Each row below holds a small network's activations on one input, seen along a few directions.
Each table varies a few parts of the input and shows all the possible inputs, shuffled.
A made-up example of a description, with smaller parts first: line(4) and (point or line(11) or (values(3) and ring(5))).
Shared parts are said once, and a part with two or three values counts as separate values.

Other details of the inputs vary at random and push rows far along two fixed directions, the same in every table; ignore that.

Table:
R1: [ -3  25  -3  -5   5   2 -20   8  -8   1  -8  -5]
R2: [ -5  26  -3  -7   4   1 -21   7  -6  -3  -7  -2]
R3: [  2  -3  -3  -7 -12  10 -12 -10   8 -15   6  -5]
R4: [  2  25  -2   4   1   5 -20   4 -10  -7  -2  -4]
R5: [ -3  -1  -4  -8 -13   5  -6 -10  10 -16   7  -3]
R6: [  2 -10   2  -4 -10  10  -7  -9   6 -13   8  -4]
R7: [ -3  -3  -3  -9 -13  10 -10  -1   8 -23   7  -7]
R8: [ -2 -29   7   9   7 -17  44  -5   3  19   3  11]
R9: [  3 -10   2  -3 -12   9  -5 -10   5 -10   8  -5]
R10: [ -7 -22  -2  -6   0  -8  18 -13  17   7   0   2]
R11: [  0  24   1  -6   4   4 -20   6  -5   2  -8   1]
R12: [ -2  -2  -5 -10 -14   6  -4  -5   6 -18   7  -5]
R13: [ -3 -25   8   6   6  -9  34  -2   7  17   1  15]
R14: [ 12  21   1  46  38 -33  24  24 -39  39 -15   6]
R15: [ -1 -16  -2 -11  -7  -1   8 -12  14   4  -1  -2]
R16: [ -4 -22  -1  -6   0 -13  20 -10  13  12  -2   8]
R17: [  6  19   4   5   5   9 -20  10 -15 -10   1  -6]
R18: [  6  20   3   5   3   8 -19   9 -17  -7   1  -7]
R19: [  2  -3   2  -1  -8  11 -10  -7   6  -9   5  -5]
R20: [  5  18   3   8   3   9 -23   8 -14  -7   1  -4]
R21: [  1 -24   1  -2  -1  -9  24 -13  16  17  -1   3]
R22: [  2  26  -3   1  -2   7 -23   3 -10  -8  -1  -6]
R23: [ -6  20   1   1   4  14 -18  19  -9  -4  -3   4]
R24: [ -5 -21  -4  -9  -2  -7  12 -10  14   5   0   2]
R25: [  1  21  -1   5   4   7 -16  13 -11 -11  -1  -8]
R26: [ -4  -5  -5 -10 -14   6  -6  -6   9 -21   8  -3]
R27: [  1 -10   4   1  -7   8  -2  -9   6  -7   8  -3]
R28: [ 11  17   3  51  43 -33  25  20 -36  42 -16   9]
R29: [  1  24  -2  -6   3   7 -23   8  -7   1  -7  -7]
R30: [  4  24  -4   2  -2   4 -20   4 -12  -7  -2  -6]
R31: [ -1  21   2  -6   2   6 -16  16 -12  -9  -1   2]
R32: [ -1  -8   1  -4 -10  10  -1  -5   6 -13   8  -8]
R33: [ -3  26  -5  -7   4  -1 -19   8 -12   0  -8  -3]
R34: [ 11  14   8  52  46 -26  28  28 -37  39 -14   4]
R35: [ 1 -9  5 -3 -8  8  0 -7  5 -9  9 -5]
R36: [  1  21  -3  -4   6   4 -23  11  -8   2  -9  -3]
R37: [ -4  -4  -4  -7 -11   6  -1  -6   9 -16   7  -3]
R38: [ -4  20   1   2   3  12 -15  18  -9   0  -2   5]
R39: [ -3 -18  -1  -7  -2 -12  22 -13  10  11  -3   6]
R40: [ 10  20   3  47  40 -32  25  22 -36  40 -14   7]
R41: [ -3 -23   0  -6  -2  -5  18 -13  18   9  -1   1]
R42: [ -1 -21  -2 -11  -5  -3  12 -12  18   6   0   2]
R43: [ -4 -16  -4 -12  -5  -5  11 -12  12   3   0  -1]
R44: [  4  18   0   6   3   8 -16  13 -16  -9  -1  -9]
R45: [ -5  20  -1  -1   2  14 -21  20 -10  -6  -3   5]
R46: [ -1  23   3  -6   2   9 -19  17 -12  -6  -3   7]
R47: [  2   0  -4 -10 -17  12 -15 -11   8 -17   6  -8]
R48: [ -2 -28   6   4   4 -10  33  -1   8  16   3  16]
R49: [ 11  15   4  47  41 -28  26  29 -39  36 -15   2]
R50: [ -2  -9   0  -7 -11  11  -6  -4   8 -20   8  -6]
R51: [ -2  -2  -5 -13 -17   9 -13 -13  10 -21   7  -4]
R52: [ -2 -19  -3 -12  -5  -1   7 -11  16   2   0   0]
R53: [  4  20   5   6   5  10 -19   9 -13  -8   2  -6]
R54: [ -7 -14  -5 -17  -8  -4   4 -12  15  -4   1   2]
R55: [  0 -21  -1  -6  -2  -5  13  -9  16  11  -1   4]
R56: [  4  20  -2   7   3   5 -21   6 -11  -6  -2  -4]
R57: [ -2 -18   0  -8  -3  -7  11 -10  15   8  -1   7]
R58: [  1  24   0  -7   2   2 -20   6  -8   3  -9  -1]
R59: [ -2  -6  -4 -10 -13  10  -7  -3   8 -23   7  -7]
R60: [ -2 -21   3  -2   0 -11  23 -12  14  17  -2   6]
R61: [ -5 -22   1  -4   1 -13  25 -13  15  13  -2   7]
R62: [ -6 -30   2   7   3  -4  28   3  11  13   3  14]
R63: [ -4  25  -5  -9   4   1 -24  10  -9  -3  -8  -2]
R64: [  1  22  -5   2   2   3 -16  12 -13 -12  -1  -4]
R65: [ -2  25   5  -5   0  11 -19  15 -12  -3  -3   5]
R66: [  6  20   2   7   1  10 -22   6 -12  -3  -1  -6]
R67: [ -2 -27   5   6   4 -15  40  -4   2  15   3  10]
R68: [ -3 -25   4   0   2 -10  31  -3   5   7   4  10]
R69: [  1  -1  -2  -7 -14  11 -12 -11   9 -13   7  -6]
R70: [ -2  -1  -6 -13 -17   7 -11 -10  10 -22   7  -3]
R71: [  5  20   4   6   0  11 -23   6 -14  -6   1  -6]
R72: [ -1  28  -1  -6   4   0 -18   9  -9   3  -8   0]
R73: [  0 -10  -1  -7 -11  11  -4  -5   8 -19   8  -6]
R74: [ -3 -23  -1  -7  -1 -13  22 -12  14  10  -2   8]
R75: [  4  -4   0  -5 -14  12 -11  -8   5 -12   6  -7]
R76: [ -3   1  -5 -12 -17   7 -13  -9   9 -22   7  -3]
R77: [ -1 -24   2  -4  -1  -7  21 -14  19  13   0   3]
R78: [  1  24  -3   3   1   4 -15  11 -13  -8   0  -5]
R79: [  1 -23   0  -9  -6  -6  18 -14  17  10   0   2]
R80: [ -5 -23  -4 -10  -3  -8  15 -12  15   4   0   2]
R81: [  5  25   8  28  29 -13  10  29 -35  29 -15  13]
R82: [ -3 -28   7   7   7 -15  40  -4   6  14   4  11]
R83: [  3  -6   1  -2  -9  10 -10  -7   6 -11   6  -4]
R84: [ -3 -22  -2 -10  -4  -7  14 -13  17   8   0   6]
R85: [  4  -8   0  -3 -10  10  -8  -8   6 -11   6  -4]
R86: [  0   2  -2  -5 -11  11 -14  -9   8 -13   5  -6]
R87: [  4  19   4   5   4   9 -21  10 -14 -10   1  -5]
R88: [ -5 -21  -2  -1   3 -15  26 -12  11  16  -1   5]
R89: [ -3 -32   3  14   9 -12  42   1   7  23   3  15]
R90: [ -2  -6  -1  -6 -11   7  -1  -3   7 -15   7  -8]
Each input here is: ring(5) and (values(3) or ring(6) or ring(9)).
Q: Changing only the ring(5) part turns R8 into R82. The same change can be made to R66. Which row results?
A: R19
Q: Changing only the ring(5) part turns R39 into R16. The same change can be made to R89. Which row results?
A: R62
Q: A walk changes only the ring(6) part. It starts at R55 and steps to R57. List the rest of the walk in order.
A: R16, R63, R24, R36
Q: A walk changes only the ring(9) part. It starts at R78 and steps to R90. List the rest of the walk in order.
A: R32, R35, R71, R66, R69, R22, R40
Q: Which other rows does R82 become when the values(3) part takes its other values? List them by row number.
A: R13, R23

Table:
R91: [  2  17  -3   8   7   1 -10  14 -16 -14   1  -7]
R92: [ -1  17  -1  17  33 -26  17  18 -16  33 -20   4]
R93: [  0  -7  -6 -17 -23  13 -18 -21  19 -23   8  -8]
R94: [ -3 -13  -2 -22  -9  -5   6 -14  18   6  -4   1]
R95: [ -9  -6   1 -19 -23  19  -7  -3  15 -28  14  -1]
R96: [  4  16  -5  21  27 -24  12  16 -18  34 -19   7]
R97: [ 10   7   3  18   9   3  -9   5 -16   4  -1 -11]
R98: [  3  17  -5   3  -2   6 -25  -1  -3 -12   0 -12]
R99: [ -8 -17  -3 -19  -1  -9  13 -14  17   8  -4   1]
R100: [  2 -13   1 -10 -20  21 -11 -13  16 -21  10 -11]
R101: [ -2 -11   3 -12 -21  21 -10 -13  17 -17  11  -6]
R102: [  2 -39   6   5  -6 -12  34 -27  18  16   8   8]
R103: [  4  13   0  14   9  -1  -4  19 -23  -4   0  -6]
R104: [  0 -29   4  -2  -1   9   8   0  17   7   2  10]
R105: [  7  -1  13  29  39 -18  25  25 -22  46 -15  18]
R106: [ -1  11   9  23  29 -10  16  23 -20  34 -12  17]
R107: [ -3  27   2  -9  -8  15 -23  12 -10 -16   3   1]
R108: [ -2 -13  -4 -16  -9  -6   9 -12  15   9  -3   3]
R109: [ -6 -40  -3   5  -3 -18  40 -13  17   0  10   3]
R110: [  1  30  -2  -7  -5   4 -23   9 -16 -16   0   1]
R111: [  0  21  -1   3   0  13 -15  19 -14 -17   1  -5]
R112: [ -1  26  -7  -7  -6   6 -25  10 -11 -22   0  -3]
R113: [-11 -34  -9 -10  -2 -15  31 -17  25  10  -1   4]
R114: [  8  12   0  11   6   5 -16   0  -8  -7   0 -13]
R115: [  5 -38   2   5  -6 -14  33 -28  18  13   7   6]
R116: [  3  19   5  -2  -5  17 -24   0  -5  -5   1  -4]
R117: [ -3  27   1 -10  -8   8 -23   8 -13 -16   2   3]
Q: What is each input in this table made of?
A: values(3) or ring(6) or (values(2) and ring(9))
Q: Which other rows does R116 become when the ring(9) part takes its other values? List them by row number.
A: R93, R97, R98, R100, R101, R102, R114, R115

Table:
R118: [-12   1  -6 -17  -3   1  -1   0  14   0  -5  -2]
R119: [  1   8   1  12   6   2  -1  14 -15  -9   3  -4]
R120: [  5 -16   3  13   5   0  11  -2   1   3   3  -4]
R121: [ -1  11   2   5   4   2   1  18 -15  -8   2   1]
R122: [  0 -16   6   3   3   6   8   3   5   7   1   5]
R123: [  5  -9   5   8  12 -13  16  -7  -1  22  -5   1]
R124: [  3  18   3  -5   2   0 -12  -1  -8   9  -7  -2]
R125: [ 4 -9  1  5 -1  2  2 -8  7  7  0  1]
R126: [  5  13  -1  11   4   3 -12   0  -8   0  -2  -6]
R127: [  7  -7  -5  12   6 -15  10 -11  -1   9  -3  -7]
R128: [-3 -5  0  2 -5 -4 13 -2  0 -5  5  5]
R129: [ 2 -8 -1 11  0 -5  9 -8  0 -2  5 -4]
R130: [ -1  16   1   2   3  -3  -3   9 -11   0  -1   8]
R131: [-1 -5 -1  9 -1 -5 11 -3 -2 -5  6  0]
R132: [  1  12   3   6   7   5 -12   7  -6   8  -4   5]
R133: [ -1  12   4   2   5   3  -1  17 -14  -2   0   6]
R134: [  7  -7   0  12  11 -16  15 -10  -2  17  -6  -2]
R135: [ -9 -28  -1 -23 -24   5  10 -21  28 -12  11  10]
R136: [  3 -14   2  12   3  -2  13   0  -2  -4   6  -5]
R137: [-13  30 -15 -48 -24  19 -52  -1  12 -32  -5 -11]
R138: [ -2  12   4   2   5   5  -4  15 -11   3  -2   8]
R139: [ -8  -6  -6 -14   5  -9   6   6   9   5  -8   6]
R140: [  1  -3   1 -21 -17   4  -7 -18  12  -5   3  -3]
R141: [  8  16  -9   9   2  -7 -15  -6  -7  -5  -3 -15]
R142: [-1  9  5  2  6  9 -7 16 -8  4 -2  6]
R143: [ 6  6  3 10  9  7 -9 11 -8  5 -3 -3]
R144: [ -8 -32   1 -20 -21   8  11 -19  30  -9  11   9]
Q: What is each input in this table made of?
A: values(3) or line(6) or (values(2) and ring(9))
Q: List by row number the other inputs of the same sort as R127.
A: R123, R124, R134, R140, R141
Q: Which other rows does R136 become when the ring(9) part takes its other values? List them by row number.
A: R119, R120, R121, R122, R133, R138, R142, R143
